These are the activations of a small neural network, seen along a few directions. Each row is one input.
Each table varies a few parts of the input and shows all the possible inputs, shuffled.
Descriptions start from the smaller parts, as in this example, which fits no table here: ring(5) and (point or ring(11) or (values(2) and line(6))).
Shared parts are said once, and a part with two or three values counts as separate values.
In the rows, 128 means zero.

Other details of the inputs vary at random and push rows far along three fixed directions, the same in every table; ignore that.

Rows:
row 1: [126  86 110 118 157 128 107 122  95 116 140 138 132]
row 2: [120 147 156 147 107 102 137 134 170 125  99 131 136]
row 3: [125 117 108 103 146 138 123 109 107 129 152 131 139]
row 4: [112 115 165 133 127 126 162 154 137  92 143 123 101]
row 5: [126 137  97 121 134 135 109  97 119 153 102 129 153]
row 6: [248 146 107 138  84 159 119 222 115 175 154  78  51]
row 7: [122  94 149 128 120 109 155 154 147  90 116 124 104]
row 8: [104 199 156 165  96 126 141 117 188 142 107 137 147]
row 9: [124  94 113 111 159 133 127 118  95 119 163 125 131]
row 10: [118 143 154 153 104 115 167 136 118  99 136 150 104]
row 11: [121 126 109 119 129 132  99  96 127 151 120 141 156]
row 12: [122  94 108 123 139 123 125 111  64 117 137 156 114]
row 13: [131  78 103 105 150 125 123 123  97 119 131 126 136]
row 14: [122  95 122 111 159 141 129 117  91 125 158 125 134]
row 15: [122 118 155 133 120 101 145 145 155 108 112 126 111]
row 16: [111 144 156 157 101 114 128 136 170 123 107 138 133]
row 17: [108 162 110 139 124 134  93  83 147 180 104 146 169]
row 18: [119 160 155 144 100 123 146 128 172 120 126 132 136]
row 19: [113 163 109 129 116 135  95  81 149 174 102 147 172]
row 20: [115  85 118 109 156 137 113 120  94 128 135 133 123]
row 21: [128 120 154 131 120 120 155 154 141  79 144 131 115]
row 22: [113 111 159 138 122 125 138 155 132  92 117 126  94]
row 23: [117 159 148 142 107 121 162 130 173 123 114 125 134]
row 24: [241 161  65 124 109 183  68 177  73 224 166  81  69]
row 25: [125 144 111 134 143 138 113 101 119 147 140 138 166]
row 26: [128 121 155 139 121 102 143 149 151  98 110 129 117]
row 27: [130 112 104 101 152 141 122 115  90 113 154 124 128]
row 28: [131  85 108 106 150 129 108 123  95 108 139 139 134]
row 29: [120 132 100 117 137 132 113  98 124 152 104 134 154]
row 30: [127 109 150 129 122 115 170 155 142  85 137 117 116]
row 31: [111 177 112 139 128 140 111  82 144 178 124 140 175]
row 32: [110 179 166 173  91 126 124 123 185 145  85 146 155]
row 33: [108 167 108 140 125 136  92  83 143 175 101 145 167]
row 34: [127 103 101 100 159 135 140 116  95 117 146 121 132]
row 35: [127  82 109 103 147 128 109 121  97 113 141 135 133]
row 36: [118 103 118 108 162 144 129 119  87 120 154 125 127]
row 37: [122 124 153 123 134 108 166 152 140  86 136 117 100]
row 38: [131 126 103 126 135 130 111 102 123 149 107 136 165]
row 39: [106 166 118 140 125 144  95  85 137 180  97 144 169]
row 40: [138 100 111 106 165 122 132 120  91 114 154 122 139]
row 41: [119 160 149 145 108 109 134 131 165 124  92 126 123]
row 42: [118 109 152 123 130 102 149 153 141  88 116 124  93]
row 43: [129 103 101 102 158 135 138 115  90 111 144 117 131]
row 44: [122  95 105 101 150 133 108 116  94 109 132 133 124]
row 45: [118 105 153 123 129 100 151 154 145  93 118 125  96]
row 46: [243 151 116 134  87 147 115 220 115 183 158  76  48]
row 47: [124  83 101  99 153 127 125 119 101 124 127 127 128]
row 48: [124 142 121 133 143 146 116 102 113 150 136 135 167]
row 49: [121  79 120 113 154 134 111 125  89 122 138 132 132]
row 50: [117 136 105 116 132 136  99  97 123 147 115 141 150]
row 51: [118 131 157 144 117 118 152 149 150 100 140 128 120]
row 52: [124 115 155 127 117 118 156 154 142  81 147 127 112]
row 53: [113 172 106 143 123 138  88  83 139 176  99 141 167]
row 54: [132 115 112 107 156 122 130 108 105 136 147 120 144]
row 55: [120 139 122 129 139 144 117 101 114 156 138 132 166]
row 56: [113 116 155 144 114 113 136 145 155 106 120 134 109]
row 57: [238 189 108 151  63 162 111 196 147 218 134  81  74]
row 58: [114 168 151 141 102 126 147 130 169 115 121 133 129]
row 59: [112  98 166 137 121 119 143 155 141  97 123 130 100]
row 60: [122 119 155 123 133 106 167 152 143  90 139 118 102]
row 61: [112 123 163 136 128 129 157 153 131  84 138 121 100]
row 62: [118 206 153 158  98 116 145 114 184 143  98 124 147]
Description of these inputs: values(2) and (point or (line(5) and line(6))).
- Changing only the values(2) part turns row 34 into row 29. The same change can be made to row 24. Which row results? => row 53
- Changing only the values(2) part turns row 54 into row 15. The same change can be made to row 60. Which row results? => row 45
- Which other rows does row 28 become when the values(2) part takes its other values? List them by row number. => row 21
- Which other rows does row 12 become when the values(2) part takes its other values? List them by row number. => row 10

Rows:
row 63: [129 137 147 135 119 121 136 148 161 122 113 116 116]
row 64: [110 125 101 107 148 123 111  87 123 138 115 134 159]
row 65: [128 145 152 141 117 118 151 141 142 118 132 124 115]
row 66: [170 189 103 142  98 154  87 124 154 221 107 112 143]
row 67: [112 116 112 115 152 127 117  91 122 147 121 132 171]
row 68: [136 134 140 136 110 106 141 145 156 119 110 125 118]
row 69: [108 125 100 110 147 128 116  86 117 136 112 135 160]
row 70: [169 207 100 145  94 156  92 117 140 211 123 119 136]
row 71: [189  67 122 104 141 131 129 202  89 111 160  90  54]
row 72: [128 139 143 132 116 113 140 144 158 123 110 119 110]
row 73: [175 191 100 145  96 144  96 121 143 219  97 114 142]
row 74: [224 138  77 114 120 178  79 175  74 197 173  89  77]
row 75: [112 121 108 112 154 116 119  88 118 143 115 133 165]
row 76: [121 148 148 141 118 128 153 141 140 116 129 124 110]
row 77: [ 97 112 114 129 138 134  90  89 105 135 115 163 155]
row 78: [132 135 137 134 106 116 143 143 152 113 107 128 116]
row 79: [128 145 144 141 108 126 151 140 139 108 129 132 116]
row 80: [119 118 107 117 150 123 112  93 122 141 120 135 173]
row 81: [131 141 152 146 115 124 146 146 145 113 137 127 124]
row 82: [117 115 107 117 146 126 115  92 123 144 122 137 174]
row 83: [111 124 106 111 150 131 108  91 125 138 119 131 165]
row 84: [ 99 109 116 134 141 130  93  90 103 140 114 161 159]
row 85: [135 133 139 139 109 112 146 144 151 118 107 126 119]
row 86: [110 121 106 111 146 134 109  90 126 142 121 133 166]
row 87: [155  65  79  81 175 152 117 135  34 115 181 113  94]
row 88: [ 50  63 160 122 155 108 140 112 116  43 122 164 123]
row 89: [182  79 123 111 138 138 146 195  69 105 174  98  49]
row 90: [121 143 154 141 117 133 147 145 148 119 139 123 116]
row 91: [127 140 149 141 108 131 145 144 147 112 139 131 122]
row 92: [123 149 149 138 119 123 148 141 145 117 132 123 109]
row 93: [130 143 146 146 111 122 154 141 138 112 129 130 119]
row 94: [126 139 156 144 116 128 150 145 144 120 139 124 122]
row 95: [ 49  63 165 123 161 107 143 114 115  49 121 161 122]
row 96: [129 146 144 138 110 120 146 140 145 110 133 131 115]
row 97: [135 134 143 134 109 118 134 147 160 115 114 124 122]
row 98: [103 134 117 119 159 138 120  89 111 137 141 134 165]
row 99: [133 136 138 131 107 110 138 144 157 115 110 127 115]
row 100: [122 143 150 140 111 135 144 143 149 113 139 126 117]
row 101: [126 138 142 134 115 118 144 144 153 121 106 120 110]
row 102: [132 144 147 143 112 116 150 141 144 114 133 129 118]
row 103: [127 143 156 144 120 125 148 145 144 117 136 122 121]
row 104: [129 144 149 141 112 128 143 145 147 109 137 129 121]
row 105: [111 125 114 124 148 135 124  89 110 138 144 141 174]
row 106: [168  46  76  75 171 144 103 144  53 123 169 112 105]
row 107: [ 94 110 122 132 147 132  96  89 102 143 114 156 156]
- Changing only one part turns row 95 into row 107. The same change can be made to row 72. Which row results? => row 75
- Changing only one part turns row 100 into row 94. The same change can be made to row 74. Which row results? => row 103
- What do these inputs look like to the network? => ring(5) and (point or (values(2) and line(4)))
- Which other rows does row 79 become when the line(4) part takes its other values? List them by row number. => row 91, row 96, row 104
- Which other rows does row 71 become when the values(2) part takes its other values? List them by row number. => row 103
- Which other rows does row 91 become when the values(2) part takes its other values? List them by row number. => row 106
